These are the activations of a small neural network, seen along a few directions. Each row is one input.
In each table, some parts of the input vary, and every possible input appears once, in random order.
A made-up example of a description, with smaller parts first: one of 2 separate values, together with either a single point or one of 9 places along a line or (one of 4 places along a line, together with one of 5 places around a ring).
Shared parts are said once, and a part with two or three values counts as separate values.

Other details of the inputs vary at random and push rows far along two fixed directions, the same in every table; ignore that.

Rows:
R1: [-11  19 -57  -4  15 -12 -39  50  46 -46   5  26]
R2: [ 22 -19  85  51 -20   2   1 -28 -86  35   9 -38]
R3: [  8 -32  78  -8 -23   9   9 -31 -64  55  16 -27]
R4: [  3   5 -50 -26 -47  -2  10   8  50  21 -22 -12]
R5: [-59   1  21   8 123  -7 -40  45 -29 -96  80  85]
R6: [ 20  21 -53  14 -49  -1 -15  20  30  -5 -40 -19]
R7: [-69 -11  17 -13  85  12 -20  46   2 -62 105  73]
R8: [ 28  31 -56  -1 -27 -14  -2   1  25  -6 -53  -8]
R9: [  3  13 -45 -33 -36  -3  21  -3  45  10 -42  -6]
R10: [ 13   6 -49 -18 -41   3  14  11  55  25 -20  -9]
R11: [-74  -5  20 -20  98   6  -4  34  -7 -75  88  74]
R12: [ 35 -20  81  29  -9  -3  -6 -26 -95  37  16 -41]
R13: [ 21   0 -46 -17 -42   3  12   7  59  17 -21  -8]
R14: [ 30 -35  81   5   2   7  42 -45 -65  44   6 -27]
R15: [ 19  26 -57  13 -33  -5   1   3  23 -10 -59  -7]
R16: [ 10  13 -48 -26 -29   0  29   0  49  13 -39  -6]
R17: [  1   5 -47 -30 -51  -1   4   7  49  21 -24 -10]
R18: [-14  23 -49   1  16 -19 -38  47  57 -39   6  29]
R19: [-75  -1  29 -27  93  11 -16  34  -5 -75  81  81]
R20: [ 22 -30  80   5   3   7  44 -42 -70  51   7 -29]
R21: [  5  11 -52   8 -27  15 -25 -14  61   9 -32 -40]
R22: [ 31 -23  90  32  14 -19   9 -43 -91  44  -9 -28]
R23: [ 22 -15  84  51  -5  -3  17 -46 -94  29  -9 -26]
R24: [  8  17 -57   5  -9  13  -7 -34  54   1 -51 -26]
Each input here is: one of 2 separate values, together with either a single point or one of 5 places along a line or one of 6 places along a line.
Q: Changing only the choice among 2 separate values turns R17 into R9. The same change can be made to R18. Which row results?
A: R22
Q: Start at R23 and move only the place on the line of 5, one step at a time. The first step leads to R15. Which rows follow, in order?
A: R8, R5, R22

Rows:
R25: [ 44 -19  25   4 -65  -7  62 -34 -22  71 -48 -19]
R26: [-59 -11   2 -51  43  -9 -26  42   9 -28  66  59]
R27: [ 79  11 -21  19 -59  -6  -5 -22 -41  33 -46 -43]
R28: [-31   3 -28  33  82 -20 -31  34   4 -62  23  26]
R29: [ 43 -23  45 -12 -11   3  49 -34 -12  42 -18 -36]
R30: [ 30  14 -53 -35 -51  -5  42  26  68   2 -41  -1]
R31: [-16 -27  91 -28  23   7  23 -18 -89   6  39  -4]
R32: [ 25 -25  17 -40 -45 -10   9 -44  -5  84 -38 -51]
R33: [ 15 -37  31   0 -37  15   2 -37  -7  68   8 -52]
R34: [ 13 -16  35  38  60   0 -17  -6 -71  -4  17 -18]
R35: [-19 -48  84   8   0  15  -5  -7 -65  38  77 -10]
R36: [  7 -36  93 -11  23  -2  25   5 -63  34  65   6]
R37: [ 27   8 -55 -38 -26  -7  19  13  88  28 -28  -8]
R38: [ 35  -7  32  29  45   3 -27 -25 -70 -11  32  -4]
R39: [-70   3  -5 -28  49   1  -1  22  -5 -49  42  76]
R40: [-11  15 -75   2 -69  16  17   5  63   9 -35   3]
R41: [-29  26 -56 -40  13   7  14  -5  50 -24 -27  19]
R42: [ -4  32 -68 -44 -52   0  30   2  44   3 -60   0]
R43: [-65  -7 -10  13  55  29 -10   5  25 -48  59  51]
R44: [ 54  25 -11  41 -62 -33   6 -26 -32  40 -52 -50]
R45: [-18 -28  84 -27  50  10  15 -36 -68   4  35 -11]
R46: [-19  14 -50 -18 -30  23   8  31  57 -33   9   3]
R47: [ 31 -14  39   2  -3   7  56 -41 -20  39 -20 -18]
R48: [ 51   6   5  25 -61  -2 -19 -14 -26  29 -71 -39]
R49: [  8 -12  57  34  41   8 -40 -17 -54 -14   5  -1]
R50: [-52  -9  -3 -13  54  26 -25  24  33 -39  81  26]
R51: [ 52 -34  25 -17 -45 -13  29 -33  11  91 -30 -43]
R52: [ -6  -3 -44 -37 -11 -17   3  51  71   1  18  41]
R53: [  0 -19  40  48  33 -22  -5  11 -81  -7  15 -13]
R54: [-25  32 -24  34  69 -25 -36  15   7 -63  40  37]
R55: [ 35  26 -74   6 -51  -2 -28  21  40 -28 -61  -2]
R56: [ 28 -25  35   7 -13  -1  48 -47 -15  54 -26 -11]
R57: [-39  33  -5  37  42 -22 -39  44  -1 -69  32  47]
R58: [  2  15 -63 -61 -29  -6  -1  -1  71  24 -40 -20]
R59: [-57   1   2 -54  47  -2 -18  43   4 -37  66  51]
R60: [ -7  49 -39  27 -12 -11 -41  44  42 -32 -33  16]
R61: [-22   9 -50 -16   1  27   1  12  71 -36  10  -3]
R62: [-38   6   6 -12  54   7  28  39  10 -59  55  73]
R63: [ 31  29 -92  11 -30 -11 -12  40  31 -11 -58 -18]
R64: [ 26  21  29  44 -11  -7 -26 -18 -13  26 -46 -37]
R65: [-22 -25  73  26  33  37  21 -43 -61   8  48 -13]
R66: [ 36  22 -73   8 -25   1 -33   2  53 -26 -61  -9]
R67: [-67   0  -7 -26  71   5  -6   0  11 -45  34  63]
R68: [ 26  17  21  46 -15 -23 -13 -29 -22  21 -39 -39]
R69: [ 10 -10  34  19 -52  30  40 -33 -43  40  -6 -37]
R70: [-16 -35  84   5   5  23   4  -5 -70  28  78 -17]
R71: [ -7  25 -41  21  -5 -18 -44  13  54 -49 -37  11]
R72: [ -9  29 -39  21 -27 -20 -39  32  41 -52 -34  20]
Q: Changing only one part turns R63 into R34. The same change can be made to R27. Which row results?
A: R38
Q: Describe the family of inputs behind these rows.
A: one of 2 separate values, together with either one of 9 places around a ring or (one of 3 separate values, together with one of 5 places along a line)
Q: Change only the choice among 2 separate values in R50. List by row number the other rows that result.
A: R70

Rows:
R73: [-11  32 -54  -8   3  -1  -4  24  38 -43 -20  36]
R74: [ 44  -9  25   5 -32 -15  14 -40 -23  49 -55 -39]
R75: [-11  -8  47  28  38  13   3 -15 -39 -10  22   3]
R76: [-36  13 -62 -51  15   8  30  14  77 -25   3  42]
R77: [ 12 -40  64 -26 -35  16  44 -34 -37  72  12 -37]
R78: [ 42  -6  30   8 -34  -9  31 -30 -49  43 -45 -37]
R79: [-22  13 -56 -14  14  -2 -35  29  53 -25  11  12]
R80: [  8  27 -38   3 -28  -3   8  -5  31 -11 -39  -4]
R81: [ 55   9 -29  -7 -77 -15  15  -5  19  57 -53 -46]
R82: [-40 -32  68  23  77  16 -29   2 -59 -36  96  28]
R83: [-26  20 -38 -11  43  -2 -21  12  35 -39   4  23]
R84: [-32  13 -41   4   3  -1 -22  36  39 -39  21  29]
R85: [ 30 -30  70  10 -17  -6  -6 -26 -58  50   3 -34]
R86: [ 28 -15  55  15 -39   4   9 -21 -65  45  -7 -36]
R87: [ 15  14 -38 -10 -39  -6  -4  28  29   3 -23  -5]
R88: [-20  13 -39   1  36  10 -15   9  37 -48   6  24]
R89: [ 23  16 -56  -6 -21 -26  14   5  40   2 -51  -2]
R90: [-59 -29  91  36  94  18 -30  16 -70 -44 117  44]
Q: Describe the family of inputs behind these rows.
A: one of 2 separate values, together with either a single point or one of 8 places around a ring
Q: Changing only the choice among 2 separate values turns R90 into R75. The same change can be made to R79. Which row results?
A: R83
Q: Change only the choice among 2 separate values in R77. List by row number the other rows that result.
A: R76
